Each row below holds a small network's activations on one record, seen along a few directions.
Each row is followed by the record's values for the fields M, N, E, V.
Not every record has every field; a missing one is written missing.
Other fields move the rows too, some of them a lot.
In the rows, 500 means zero.
Strong random noise was added to every row along 7 fixed directions; ignore it. To show where, here is one row again and again, with new noise each time:
[554 411 554 383 498 450 620 363 617 485 573 636 416 450 542 739 380 433
 485 619 465 737 416 399 618 425]
[511 611 460 387 478 573 427 721 378 293 452 576 546 669 453 578 598 620
 263 531 468 404 403 472 580 532]
[544 382 515 401 476 474 551 435 600 458 596 597 425 402 494 657 445 447
 417 588 450 677 468 361 608 450]
[521 635 541 710 593 497 425 484 407 637 305 353 510 514 375 464 640 513
 465 648 666 448 633 415 468 456]
[593 540 479 510 220 493 486 639 300 270 315 685 446 604 320 535 597 648
 524 406 368 211 601 485 410 442]
[593 517 373 499 542 378 367 824 456 485 560 370 531 526 440 734 733 520
 358 645 563 353 559 391 672 311]
[597 126 551 483 520 471 604 361 462 608 615 517 329 148 387 543 323 458
 269 767 501 748 560 221 633 320]
[482 413 455 348 304 564 463 497 531 314 656 611 435 514 392 422 494 608
 346 416 407 593 461 371 521 650]
[511 550 475 460 469 388 499 400 676 574 655 441 462 593 498 653 540 494
 599 549 599 691 473 424 579 521]

[471 189 409 409 552 499 434 554 595 534 768 388 478 149 528 426 459 367
 249 541 461 667 515 325 600 442]
M=m2, N=n1, E=e3, V=v1
[485 581 504 492 772 616 488 555 573 574 495 387 602 471 598 520 495 458
 377 636 578 600 396 489 588 490]
M=m1, N=n2, E=e2, V=v2
[480 552 480 495 584 671 399 583 643 378 440 560 541 377 592 546 684 323
 379 476 373 421 579 486 556 424]
M=m1, N=n2, E=e1, V=v2
[562 405 492 527 453 441 495 561 438 519 516 425 479 514 498 593 544 485
 523 546 505 407 533 540 556 316]
M=m2, N=n1, E=e4, V=v1
[504 436 481 635 543 610 390 482 367 558 434 380 486 368 319 254 527 490
 379 528 549 422 678 438 450 471]
M=m1, N=n2, E=e3, V=v2
[472 519 368 342 484 436 485 621 492 421 670 449 523 661 547 520 441 658
 459 466 545 571 271 567 590 557]
M=m2, N=n2, E=e2, V=v2
[385 471 429 412 422 546 477 306 654 529 690 481 520 594 556 416 493 475
 384 476 532 725 372 506 476 642]
M=m1, N=n2, E=e4, V=v1
[523 555 479 630 662 332 496 511 655 696 405 348 552 336 490 602 564 403
 722 549 600 500 631 486 525 457]
M=m2, N=n2, E=e3, V=v2
[487 494 634 576 573 625 487 465 642 428 359 629 524 313 507 542 580 291
 486 495 421 469 607 476 494 488]
M=m2, N=n1, E=e2, V=v1
[573 426 504 466 388 441 616 545 605 362 354 744 491 340 583 734 425 337
 717 386 245 425 534 518 503 357]
M=m2, N=n2, E=e2, V=v2
[522 485 561 435 431 480 668 333 429 556 436 619 459 573 537 503 206 573
 638 522 545 609 341 622 489 480]
M=m2, N=n2, E=e5, V=v1
[542 503 542 603 846 443 538 517 518 859 610 213 544 460 547 497 366 541
 551 728 742 695 476 459 698 482]
M=m2, N=n2, E=e1, V=missing
[479 538 540 498 448 565 543 372 630 472 552 620 497 534 559 519 460 389
 566 377 420 541 511 605 447 491]
M=m1, N=n2, E=e4, V=missing
[427 570 419 594 553 422 428 410 557 767 627 167 498 602 474 345 663 536
 527 539 757 639 480 441 433 669]
M=m2, N=n1, E=e5, V=v1
[480 599 552 480 454 545 573 243 581 531 450 563 462 619 559 418 406 456
 608 443 502 655 377 623 377 574]
M=m1, N=n1, E=e5, V=v2
[534 356 367 329 553 421 480 700 521 460 655 407 519 399 524 630 537 559
 359 551 468 529 400 448 677 521]
M=m2, N=n2, E=e3, V=v1
[417 703 435 562 471 311 465 390 743 614 546 443 509 647 537 605 622 478
 826 395 582 619 480 538 433 646]
M=m2, N=n2, E=e5, V=v2
[443 478 467 461 596 606 417 574 194 549 482 297 549 605 418 212 407 657
 147 588 637 562 360 526 526 589]
M=m2, N=n1, E=e3, V=v1
[459 410 496 595 456 497 447 236 655 621 649 415 455 405 521 389 532 281
 588 471 515 608 611 514 420 433]
M=m1, N=n1, E=e4, V=v1
[484 404 340 248 435 469 432 623 556 405 866 435 495 541 576 541 550 534
 334 458 478 582 377 497 607 541]
M=m1, N=n1, E=e3, V=v1
[504 510 427 521 556 504 394 665 430 400 302 462 561 384 536 444 612 495
 326 464 401 413 460 446 488 568]
M=m2, N=n1, E=e5, V=v2
[499 484 501 634 715 597 456 707 337 530 265 429 622 360 481 381 521 484
 279 519 478 389 581 445 487 504]
M=m2, N=n2, E=e4, V=missing
[450 519 383 404 416 490 385 585 413 512 645 380 558 665 502 363 562 639
 353 495 607 472 414 526 470 528]
M=m1, N=n1, E=e3, V=v1
[536 442 499 473 575 423 557 470 547 647 662 393 448 474 570 538 349 485
 620 593 607 607 465 492 566 402]
M=m2, N=n1, E=e5, V=v2
[529 399 248 401 364 335 477 684 643 462 805 386 505 468 528 487 572 552
 631 255 445 473 507 471 519 570]
M=m2, N=n2, E=e1, V=missing
[571 438 521 501 447 387 669 313 540 541 454 580 443 478 483 656 413 452
 676 549 451 588 519 537 507 401]
M=m1, N=n2, E=e4, V=v2
[488 518 409 357 366 521 540 594 377 465 644 476 456 755 498 467 426 682
 447 483 512 458 344 591 561 469]
M=m2, N=n2, E=e1, V=v2
[429 377 418 524 607 618 363 515 597 545 644 395 532 292 427 227 584 447
 294 483 472 589 595 333 507 666]
M=m1, N=n2, E=e1, V=v2
[541 579 540 703 514 551 361 447 653 532 441 451 500 376 440 410 613 388
 647 407 507 420 745 434 420 590]
M=m1, N=n1, E=e5, V=missing
[578 281 390 532 378 449 485 592 484 477 518 519 437 215 516 478 467 396
 534 352 353 423 628 448 461 342]
M=m2, N=n2, E=e5, V=missing
[450 541 515 504 705 711 471 537 301 492 354 500 561 503 543 413 465 457
 151 682 512 515 396 498 520 447]
M=m1, N=n2, E=e2, V=v2
[471 513 523 696 485 509 485 433 385 664 504 320 452 466 330 175 492 639
 493 520 680 495 687 387 405 655]
M=m2, N=n1, E=e1, V=missing
[465 572 510 486 575 464 498 394 539 548 499 513 521 574 569 551 463 457
 460 578 587 635 403 499 507 559]
M=m1, N=n1, E=e5, V=v1
[454 576 606 545 656 672 497 398 501 464 376 626 534 449 527 467 484 400
 465 551 489 549 494 536 465 560]
M=m1, N=n2, E=e5, V=v1

Which values does each new row have?
[601 305 573 538 610 349 540 479 421 680 578 408 379 466 430 777 498 531
 409 853 664 636 473 366 700 262]
M=m2, N=n1, E=e5, V=v1
[478 522 521 573 598 618 485 473 437 536 322 443 531 353 469 314 424 441
 479 477 480 443 554 554 428 493]
M=m2, N=n2, E=e3, V=v2
[474 473 494 415 365 514 451 532 606 439 686 537 459 485 457 464 491 500
 627 361 436 422 616 493 471 504]
M=m2, N=n1, E=e3, V=v2
[465 596 486 595 496 460 478 529 518 554 540 450 484 571 392 481 601 557
 631 481 563 436 624 470 494 563]
M=m2, N=n2, E=e1, V=v2
[537 429 455 391 390 503 568 620 399 427 653 492 470 622 453 478 320 726
 543 514 492 454 442 565 565 475]
M=m2, N=n2, E=e4, V=v2
[412 649 390 468 587 374 404 511 747 555 668 347 552 561 586 548 675 438
 581 398 599 636 424 507 499 654]
M=m2, N=n1, E=e5, V=v2
[491 593 549 444 645 499 507 609 553 412 364 608 595 537 579 669 527 470
 486 479 468 462 429 518 517 570]
M=m2, N=n1, E=e3, V=v1
[521 446 446 562 558 375 489 443 490 719 623 300 463 517 579 573 528 388
 517 651 681 519 502 528 566 245]
M=m2, N=n1, E=e1, V=v1
[575 286 492 480 267 353 576 320 580 451 585 667 357 334 461 632 518 402
 678 442 370 553 584 441 432 396]
M=m1, N=n1, E=e5, V=v1
[463 614 654 610 736 576 469 457 519 552 334 551 577 529 498 656 601 464
 447 666 531 558 486 436 528 557]
M=m1, N=n2, E=e2, V=v1
[602 369 434 482 459 329 610 583 538 486 384 569 483 397 580 755 495 454
 598 560 407 421 503 524 549 244]
M=m2, N=n2, E=e4, V=v2
[541 355 607 388 547 535 670 454 408 554 675 552 425 471 530 527 136 535
 415 689 528 694 390 508 650 403]
M=m2, N=n1, E=e2, V=missing
[553 288 416 544 446 526 476 619 455 470 539 540 471 181 448 384 516 446
 353 508 361 428 672 361 527 426]
M=m1, N=n2, E=e1, V=missing
[475 448 525 634 540 625 468 350 361 603 340 390 452 368 400 183 540 555
 282 571 577 551 559 366 329 600]
M=m1, N=n1, E=e5, V=v2
[510 496 569 715 606 415 539 358 573 618 275 516 473 255 484 657 687 350
 557 580 472 508 632 393 420 377]
M=m1, N=n2, E=e2, V=v2
[539 391 486 652 459 456 511 551 366 562 341 512 475 371 422 457 527 469
 491 493 461 307 631 510 429 348]
M=m2, N=n2, E=e4, V=v1
[540 466 421 370 361 404 486 528 731 511 770 493 440 557 602 601 478 405
 675 370 486 574 495 564 592 448]
M=m2, N=n1, E=e5, V=missing
